A small network was trained on made-up records. Each row is its average activation on records with the value named, seen along a few directions.
Related values have similar rows: they may be neighbours, one step apart, or belong to one group.
(in the rows, 500 means zero)
Strong random noise was added to every row along 8 fixed directions; ignore it. To show where, here is one row again and again, with new noise each time:
[537 458 428 524 604 346 597 588 561 355 628 465 473 409 608 286 390 454
 156 463 477 663]
[428 504 452 152 551 481 698 379 355 501 762 478 627 600 400 435 661 208
 519 271 319 784]
[386 590 412 619 669 375 634 748 702 377 557 439 370 605 584 451 370 402
 169 388 631 585]
[487 450 620 388 491 657 360 355 525 430 539 447 620 386 465 422 522 474
 413 491 418 337]
[489 515 529 346 622 555 597 436 602 432 518 396 456 589 469 439 540 365
 410 334 423 526]
[632 526 345 386 521 389 531 428 468 479 682 606 630 440 375 262 636 236
 501 442 400 647]
[228 685 453 571 652 526 489 686 486 421 658 459 380 746 581 473 461 460
 394 431 622 268]
[487 680 542 346 496 463 431 558 476 502 575 540 733 425 416 317 519 473
 766 461 572 398]
[377 388 431 521 549 575 518 442 535 414 674 473 457 552 505 557 536 270
  71 420 402 583]
[709 504 543 464 487 572 357 354 450 514 356 496 528 383 562 306 499 629
 736 542 404 278]


Field Kote:
b16: [755 609 320 647 544 504 339 447 832 519 312 648 480 459 202 323 643 278
 623 487 594 335]
b6: [362 440 486 525 391 478 410 440  98 516 677 469 490 489 722 476 442 812
 509 597 442 340]
b11: [549 522 472 611 402 571 484 526 685 638 285 469 398 639 335 815 567 450
 603 496 571 429]
b12: [566 597 360 600 484 280 520 715 436 466 699 751 673 347 520 294 440 455
 449 631 624 760]
b14: [469 471 413 610 586 436 471 529 486 399 696 547 428 501 354 443 602 437
 228 675 509 380]
b2: [397 393 589 535 451 428 505 616 557 522 496 415 593 343 532 621 390 653
 330 535 560 537]
b3: [591 521 387 644 499 462 444 431 332 619 468 658 362 619 511 513 638 559
 651 685 468 441]
b10: [420 583 417 692 413 366 437 729 540 495 634 655 702 277 504 435 323 508
 429 573 699 554]
b18: [419 646 607 495 437 485 378 521 310 548 604 558 653 516 457 544 580 628
 713 658 559 302]
b7: [483 614 430 485 639 531 524 486 546 449 566 530 351 767 468 452 614 349
 631 448 548 372]
b13: [813 503 262 795 357 343 422 523 353 687 297 641 351 521 575 446 526 668
 929 639 508 408]
b5: [335 579 411 658 527 456 456 711 716 475 571 526 469 532 363 546 427 366
 322 430 691 495]
b9: [484 312 662 671 314 548 252 504 664 403 467 623 670 173 440 635 432 507
  53 806 536 507]
b8: [487 491 430 548 436 361 653 606 431 608 376 601 490 530 627 669 404 528
 594 510 536 908]
b1: [397 571 642 283 698 711 555 383 481 321 577 388 293 795 408 449 652 405
 488 485 464 253]
b4: [578 324 590 391 452 722 431 249 739 405 521 389 522 395 279 418 592 374
 216 472 447 386]
b17: [331 492 314 763 321 515 360 577 510 567 588 735 589 504 379 723 570 219
 437 582 623 568]
b15: [325 385 444 622 464 350 604 678 614 510 701 509 600 438 417 785 533 304
  60 511 574 851]
The values of Kote form a ring.
Question: Name the neighbours of b6, in listed order.
Answer: b13, b4
Question: Name the neighbours of b3, in listed order.
Answer: b18, b9
Question: Name the neighbours of b17, in listed order.
Answer: b10, b7
Question: Name the neighbours of b8, in listed order.
Answer: b12, b1
